Each row below holds a small network's activations on one input, seen along a few directions.
Each table varies a few parts of the input and shows all the possible inputs, shuffled.
Descriptions start from the smaller parts, as in this example, which fits no table here: one of 8 places around a ring, together with either a single point or one of 9 places along a line or (one of 3 separate values, together with one of 4 places along a line).
Shared parts are said once, and a part with two or three values counts as separate values.
In the rows, zero is written as 128.

Table:
r1: [197 178 152 158 180 138 145  79 138 152 164 214  90]
r2: [193 139 171 102 179 164 148  96 167 136 141 204  86]
r3: [246 166 127 127 133 107 182 102 122 175 142 190  85]
r4: [198 147 179 108 174 159 163  98 170 124 135 203  78]
r5: [138 140 156 152  75 116 173 135  93 171 101 101 153]
r6: [ 62 128 132  90 140 132  76 133 145  84  99 129 155]
r7: [ 85 152 174 177 114 148 142 104 105 145 129 123 151]
r8: [ 11 108 141 100 127 105  91 140 130  92 103 139 147]
r9: [111 145  90  98  97  76 106 136 110 136 103 108 149]
r10: [ 98 165 111 136 145 137  92  97 132 119 120 124 164]
r11: [ 71 103 103 113  79  59 107 133 105 137  93 123 162]
r12: [238 129 120 126 146 132 181 128 139 161 153 158  58]
r13: [139 123  75 119 109 131 122 145 122 118 118  76 135]
r14: [ 32  68 112 127 115 107  80 165 124  99 147 100 132]
r15: [128 107 138 162  80 141 168 152  96 147 124  81 134]
r16: [ 86 139 200 137 113 169 154 140 122 116 109 121 139]
r17: [ 79  88  91 119 131 131  73 160 136  94 141  89 136]
r18: [ 58  88  94 117  94  77 110 162 104 120 108  92 125]
r19: [ 97 151 139  92 136 158 102 127 155  91 111 124 150]
r20: [115 105  96 124 131 155 104 150 141  91 148  78 133]
r21: [ 94 117  72 108 105 104 100 159 118 121 133  87 130]
r22: [102 103 122 143 124 150 137 162 131 100 149  81 135]
r23: [196 155 155 139 184 143 134  61 148 168 157 203 103]
r24: [ 94  97 150 165 101 175 155 163 114 124 151  85 122]
r25: [237 106 118 121 154 135 161 112 140 175 154 157  79]
r26: [ 94 156 150 159 133 127 115 106 129 121 116 119 166]
r27: [131 117 105 138 100 122 152 155 113 125 121  76 143]
r28: [157 152  95 110  93 104 118 128 120 138  99 103 161]
r29: [ 91 143 166 115 132 151 132 139 139  91 104 123 161]
r30: [216  88 131 137 179 163 139 127 151 131 163 154  72]
r31: [ 63 151 113 136 143 105  62 107 125 110 125 132 163]
r32: [251 148 129 110 140 109 172  99 123 185 133 180  90]
r33: [ 19 119 124 141 135  87  75 111 110 115 108 140 164]
r34: [212 107 127 150 175 162 154 133 148 123 174 162  66]
r35: [140 150 121 126  83  97 158 136 115 145 108 106 165]
- What is each input in this table made of? => one of 5 places around a ring, together with either one of 2 separate values or one of 5 places along a line
- Changing only the place on the ring of 5 turns r11 into r18. The same change can be made to r35. Which row results? => r27
- Which other rows agree with r6 in the place on the ring of 5? List them by row number. => r2, r4, r8, r16, r19, r29
- Change only the place on the line of 5 in r33. List by row number the other rows that result. => r7, r10, r26, r31
- Start at r3 and move only the place on the ring of 5, one step at a time. The first step leads to r1. Which rows follow, in order? => r4, r34, r12
